These are the activations of a small network on made-up records, seen along a few directions, one row for each record.
Each row is followed by the record's values for the fields BAME, MULI, SIDEM, BOMUF.
Not every record has every field; a missing one is written absent.
The largest differences between rows may come from other fields.
[ 1.16  1.67  6.32 -0.06 -0.81 -3.85 -0.31  0.04 -1.22 -3.85]
(BAME lare; MULI bepi; SIDEM robal; BOMUF vafa)
[-2.80 -3.07  0.38 -5.68 -0.75 -0.11  1.81 -3.37  1.27  1.91]
(BAME lare; MULI vuleb; SIDEM ter; BOMUF absent)
[-1.35 -2.70 -2.97 -3.39 -0.77  2.04  1.83 -1.62  1.23  2.80]
(BAME lare; MULI absent; SIDEM absent; BOMUF absent)
[-2.23 -3.75 -2.85 -5.53 -1.40  1.23  2.05 -3.15  0.57  4.41]
(BAME lare; MULI vuleb; SIDEM absent; BOMUF absent)
[-0.17 -1.18 -6.13  1.39  0.85  3.97  0.29  0.90  1.73  2.53]
(BAME absent; MULI absent; SIDEM absent; BOMUF absent)
[-1.27 -2.38 -4.20 -2.96 -0.53  3.20  1.68 -1.35  1.04  3.49]
(BAME absent; MULI absent; SIDEM absent; BOMUF absent)
[-0.54 -1.67  1.08 -3.15 -0.82 -1.06  0.69 -2.20 -0.76  1.10]
(BAME lolu; MULI vuleb; SIDEM robal; BOMUF vel)
[-1.70 -3.05 -1.59 -5.00 -1.53  0.90  2.20 -2.12  1.78  2.22]
(BAME lare; MULI absent; SIDEM absent; BOMUF absent)
[-3.13 -3.35  1.11 -6.55 -1.38 -0.85  2.04 -3.76  1.50  1.36]
(BAME lare; MULI vuleb; SIDEM ter; BOMUF absent)
[-1.55  0.14  1.22 -2.11 -0.64 -0.67  0.61 -0.72  0.32 -0.40]
(BAME lare; MULI bepi; SIDEM ter; BOMUF absent)
[-0.59 -1.38  6.17 -4.23 -1.19 -3.67  1.11 -3.03 -0.35 -1.89]
(BAME lare; MULI vuleb; SIDEM robal; BOMUF vafa)
[-1.18 -2.37 -7.05 -1.72  0.31  5.23  1.19 -0.95  1.35  4.72]
(BAME lolu; MULI absent; SIDEM absent; BOMUF absent)
[-0.55  0.36 -3.44  1.89  1.05  2.44 -0.52  1.14  1.30  0.62]
(BAME lolu; MULI vig; SIDEM ter; BOMUF absent)
[ 2.53  2.96  3.78  4.58  0.25 -3.16 -1.43  2.85 -1.11 -3.80]
(BAME lare; MULI zume; SIDEM robal; BOMUF absent)
[-0.42  0.59 -3.56  2.04  1.50  2.92 -0.65  1.18  0.73  1.67]
(BAME lolu; MULI zume; SIDEM ter; BOMUF absent)
[ 0.16  0.16 -4.34  1.52 -0.44  1.42  0.00  1.83  0.12  1.73]
(BAME lare; MULI zume; SIDEM absent; BOMUF absent)
[-1.35 -2.56 -7.22 -2.05 -0.36  4.49  1.02 -1.30  0.32  5.91]
(BAME lolu; MULI zovir; SIDEM absent; BOMUF absent)
[ 1.34  1.36  0.72  1.62  0.28  0.17 -0.88  0.52 -1.46 -0.22]
(BAME lolu; MULI bepi; SIDEM robal; BOMUF absent)
[-0.10 -0.21 -7.41  1.41  0.55  4.87 -0.03  0.79 -0.54  5.17]
(BAME lolu; MULI bepi; SIDEM absent; BOMUF absent)
[-1.41 -2.44 -1.89 -3.52 -1.15  0.90  1.73 -1.42  1.31  1.83]
(BAME lare; MULI absent; SIDEM absent; BOMUF absent)
[ 0.26  0.01  2.84 -1.00 -0.33 -1.03  0.17 -1.37 -0.75 -0.96]
(BAME lolu; MULI zovir; SIDEM robal; BOMUF vafa)
[-1.27 -2.45 -5.31 -2.46 -0.13  4.15  1.43 -1.38  1.14  3.92]
(BAME lolu; MULI absent; SIDEM absent; BOMUF absent)
[-0.64 -1.84  0.04 -3.20 -0.63 -0.27  0.59 -2.15 -0.55  1.55]
(BAME lolu; MULI vuleb; SIDEM robal; BOMUF vel)
[ 2.66  3.29 -0.43  6.76  1.63  0.70 -1.92  3.68 -0.02 -2.15]
(BAME lolu; MULI vig; SIDEM robal; BOMUF vafa)
[ 1.93  2.39  2.65  4.16  1.41 -1.43 -1.75  2.29 -0.46 -3.76]
(BAME absent; MULI vig; SIDEM robal; BOMUF vafa)
[ 0.87  1.03 -6.90  3.68  0.65  3.80 -0.68  2.99 -0.15  3.10]
(BAME absent; MULI zume; SIDEM absent; BOMUF absent)
[-1.56 -3.07 -4.18 -4.50 -1.03  3.24  2.24 -2.03  1.66  3.81]
(BAME absent; MULI absent; SIDEM absent; BOMUF absent)
[-1.08 -0.49 -0.95 -0.26  0.08  0.07  0.02  0.30  1.74 -0.78]
(BAME lare; MULI vig; SIDEM ter; BOMUF absent)
[ 2.28  3.15  3.31  3.92  0.66 -1.70 -1.67  2.55 -1.08 -3.54]
(BAME absent; MULI zume; SIDEM robal; BOMUF vafa)
[-0.46 -1.54  4.95 -4.17 -1.17 -2.77  0.96 -3.13 -0.78 -0.89]
(BAME absent; MULI vuleb; SIDEM robal; BOMUF absent)
[-1.37 -0.73 -3.59  0.25  1.32  2.84 -0.28  0.16  1.40  1.20]
(BAME lolu; MULI vig; SIDEM ter; BOMUF absent)
[ 1.69  1.49 -0.23  3.69  0.99 -0.91 -1.37  2.39 -0.76 -1.60]
(BAME absent; MULI vig; SIDEM robal; BOMUF vel)
[ 0.39 -0.18  5.56 -1.96 -1.16 -3.63  0.34 -1.45 -0.95 -2.27]
(BAME lare; MULI zovir; SIDEM robal; BOMUF absent)
[-1.92 -3.36 -6.52 -3.56 -0.32  4.17  1.45 -2.40  0.60  6.27]
(BAME lolu; MULI vuleb; SIDEM absent; BOMUF absent)
[ 1.21  1.59  1.60  1.54  0.27 -0.12 -0.69  0.34 -1.39 -0.85]
(BAME lolu; MULI bepi; SIDEM robal; BOMUF vafa)
[ 0.08  0.06 -6.22  1.40  0.20  3.89  0.00  0.97 -0.68  4.34]
(BAME lolu; MULI bepi; SIDEM absent; BOMUF absent)
[-3.26 -3.20 -2.32 -5.63 -0.52  2.19  1.57 -3.37  1.42  3.39]
(BAME lolu; MULI vuleb; SIDEM ter; BOMUF absent)
[-1.74 -2.84 -4.56 -3.53 -1.32  2.10  1.55 -1.70  0.42  4.34]
(BAME lare; MULI zovir; SIDEM absent; BOMUF absent)
[-2.17 -3.92 -3.29 -6.16 -0.82  2.90  2.38 -2.95  1.44  3.77]
(BAME absent; MULI absent; SIDEM absent; BOMUF absent)
[ 1.71  1.59  0.03  3.56  0.15 -1.45 -1.21  2.53 -0.28 -2.28]
(BAME lare; MULI vig; SIDEM robal; BOMUF vel)
[ 1.36  1.30  3.75  0.86 -0.91 -2.96 -0.37  0.56 -1.49 -1.99]
(BAME lare; MULI bepi; SIDEM robal; BOMUF vel)
[-2.11 -3.56 -5.46 -4.36 -0.75  3.42  1.71 -2.81  0.50  5.83]
(BAME lolu; MULI vuleb; SIDEM absent; BOMUF absent)
[-1.98 -3.46 -1.53 -4.89 -0.78  0.85  1.96 -2.34  1.19  2.31]
(BAME lare; MULI absent; SIDEM absent; BOMUF absent)
[-2.95 -2.53 -2.16 -4.50 -0.50  2.11  1.32 -2.75  1.31  2.71]
(BAME lolu; MULI zovir; SIDEM ter; BOMUF absent)
[-1.81 -3.26 -4.44 -3.82  0.12  3.68  1.55 -2.25  0.86  3.75]
(BAME lolu; MULI absent; SIDEM absent; BOMUF absent)
[-2.45 -2.68 -3.89 -3.31  0.18  3.22  1.00 -2.26  1.50  3.91]
(BAME lolu; MULI zovir; SIDEM ter; BOMUF absent)
[-0.12  1.39 -0.75  2.08  0.91  0.35 -0.50  1.71  0.69 -0.81]
(BAME lare; MULI zume; SIDEM ter; BOMUF absent)
[ 2.57  3.43  0.93  5.81  1.44  0.27 -1.77  3.22 -0.69 -2.26]
(BAME lolu; MULI zume; SIDEM robal; BOMUF vafa)
[-1.83 -3.27 -3.41 -4.56 -0.19  2.89  1.82 -2.26  0.85  3.51]
(BAME absent; MULI absent; SIDEM absent; BOMUF absent)
[ 0.48 -0.06  3.97 -1.50 -0.85 -2.19  0.16 -1.44 -1.11 -1.42]
(BAME absent; MULI zovir; SIDEM robal; BOMUF absent)
[-0.65  0.90 -2.49  1.57  0.91  2.16 -0.43  1.12  0.61  0.65]
(BAME lolu; MULI zume; SIDEM ter; BOMUF absent)
[-2.92 -2.18  0.47 -5.32 -1.14 -0.13  1.51 -2.74  1.34  0.74]
(BAME lare; MULI zovir; SIDEM ter; BOMUF absent)
[ 1.91  2.42  0.67  4.03  1.05  0.56 -1.06  1.72 -1.01 -0.80]
(BAME lolu; MULI bepi; SIDEM robal; BOMUF vafa)
[-1.32 -0.13 -2.11 -0.13  1.31  2.23 -0.31  0.04  0.67  0.83]
(BAME lolu; MULI zume; SIDEM ter; BOMUF absent)
[ 1.48  1.80  2.71  1.30 -0.30 -1.29 -0.76  0.54 -1.68 -1.61]
(BAME lolu; MULI bepi; SIDEM robal; BOMUF absent)
[ 1.72  1.67  0.06  2.50  0.10 -0.57 -0.82  1.27 -1.78  0.11]
(BAME lolu; MULI bepi; SIDEM robal; BOMUF vel)

Which values does each new row have?
[ 2.09  1.85 -2.08  4.79  0.92  0.42 -1.50  2.77 -0.53 -0.68]
(BAME lolu; MULI vig; SIDEM robal; BOMUF vel)
[ 2.27  3.72  3.76  4.16  0.79 -1.80 -1.60  2.83 -0.82 -4.53]
(BAME absent; MULI zume; SIDEM robal; BOMUF vafa)
[ 2.31  2.66 -0.84  4.99  1.19  0.97 -1.80  2.76 -1.09 -0.85]
(BAME lolu; MULI zume; SIDEM robal; BOMUF absent)
[-3.91 -3.96 -0.49 -7.29 -0.57  1.25  1.94 -4.38  1.51  2.47]
(BAME lolu; MULI vuleb; SIDEM ter; BOMUF absent)
[ 1.95  2.19  1.62  3.27 -0.15 -2.38 -1.14  2.51 -1.28 -2.37]
(BAME lare; MULI zume; SIDEM robal; BOMUF vel)
[ 1.90  2.54  5.46  2.44 -0.10 -3.82 -1.14  1.84 -0.58 -4.84]
(BAME lare; MULI zume; SIDEM robal; BOMUF vafa)
[-0.47 -0.69 -3.06 -0.63 -1.15  0.86  0.76  0.28 -0.24  2.43]
(BAME lare; MULI bepi; SIDEM absent; BOMUF absent)
[-1.12  0.34 -1.57  0.43  1.19  1.76 -0.36  0.38  0.49  0.26]
(BAME lolu; MULI zume; SIDEM ter; BOMUF absent)
[-1.59 -0.46 -2.59 -1.00  0.37  2.47  0.31 -0.73  0.50  2.29]
(BAME lolu; MULI bepi; SIDEM ter; BOMUF absent)
[-0.23  1.22 -0.52  1.66  0.73  0.30 -0.41  1.48  0.74 -0.75]
(BAME lare; MULI zume; SIDEM ter; BOMUF absent)
[ 1.31  1.45  2.85  0.93 -1.14 -2.95 -0.35  0.89 -1.56 -1.95]
(BAME lare; MULI bepi; SIDEM robal; BOMUF vel)
[ 2.40  3.19  4.12  4.09  0.32 -2.61 -1.45  2.68 -0.89 -4.10]
(BAME lare; MULI zume; SIDEM robal; BOMUF vafa)
[-3.48 -3.60  1.08 -7.21 -1.46 -0.74  2.11 -3.94  1.73  1.02]
(BAME lare; MULI vuleb; SIDEM ter; BOMUF absent)
[-0.35  0.21 -3.88  2.27  1.22  2.78 -0.62  1.17  1.47  1.08]
(BAME lolu; MULI vig; SIDEM ter; BOMUF absent)
[-1.14 -2.55 -5.28 -1.41  0.42  3.60  1.00 -0.51  2.07  2.43]
(BAME absent; MULI absent; SIDEM absent; BOMUF absent)
[-2.76 -2.52 -3.35 -3.85 -0.09  2.90  1.12 -2.41  1.36  3.48]
(BAME lolu; MULI zovir; SIDEM ter; BOMUF absent)
[-1.46  0.03  0.62 -1.60 -0.57 -0.24  0.68 -0.69  0.40  0.00]
(BAME lare; MULI bepi; SIDEM ter; BOMUF absent)
[-1.06 -0.25 -0.74 -0.28  0.05 -0.10 -0.07  0.48  1.68 -1.22]
(BAME lare; MULI vig; SIDEM ter; BOMUF absent)
[-1.55 -3.12 -5.99 -3.58 -0.41  4.68  1.73 -1.86  1.72  4.57]
(BAME lolu; MULI absent; SIDEM absent; BOMUF absent)
[-0.45 -1.48  3.23 -3.18 -1.44 -2.97  0.98 -2.15 -0.77 -0.37]
(BAME lare; MULI vuleb; SIDEM robal; BOMUF vel)
[-3.02 -2.89 -3.50 -4.61 -0.35  3.13  1.28 -2.76  1.67  3.60]
(BAME lolu; MULI zovir; SIDEM ter; BOMUF absent)
[ 0.37 -0.12  0.51  0.10  0.12  0.63  0.12 -0.78 -0.03  0.32]
(BAME lolu; MULI zovir; SIDEM robal; BOMUF vafa)
[-2.57 -4.29 -2.18 -6.32 -1.41  0.53  2.18 -3.54  0.68  4.00]
(BAME lare; MULI vuleb; SIDEM absent; BOMUF absent)
[ 0.28 -0.16  5.80 -2.44 -1.48 -3.86  0.47 -1.63 -0.87 -2.71]
(BAME lare; MULI zovir; SIDEM robal; BOMUF absent)
[-1.99 -0.46  1.88 -3.42 -1.29 -1.44  1.00 -1.28  0.64 -0.71]
(BAME lare; MULI bepi; SIDEM ter; BOMUF absent)
[ 1.96  1.89 -2.27  4.64  0.68  0.54 -1.49  2.80 -0.44 -0.85]
(BAME lolu; MULI vig; SIDEM robal; BOMUF vel)
[ 2.22  1.95 -3.13  5.63  1.44  1.76 -1.68  3.01 -0.19 -0.03]
(BAME lolu; MULI vig; SIDEM robal; BOMUF vel)
[ 1.91  2.56  5.44  2.64 -0.15 -3.49 -0.45  1.49 -0.83 -3.61]
(BAME lare; MULI bepi; SIDEM robal; BOMUF vafa)
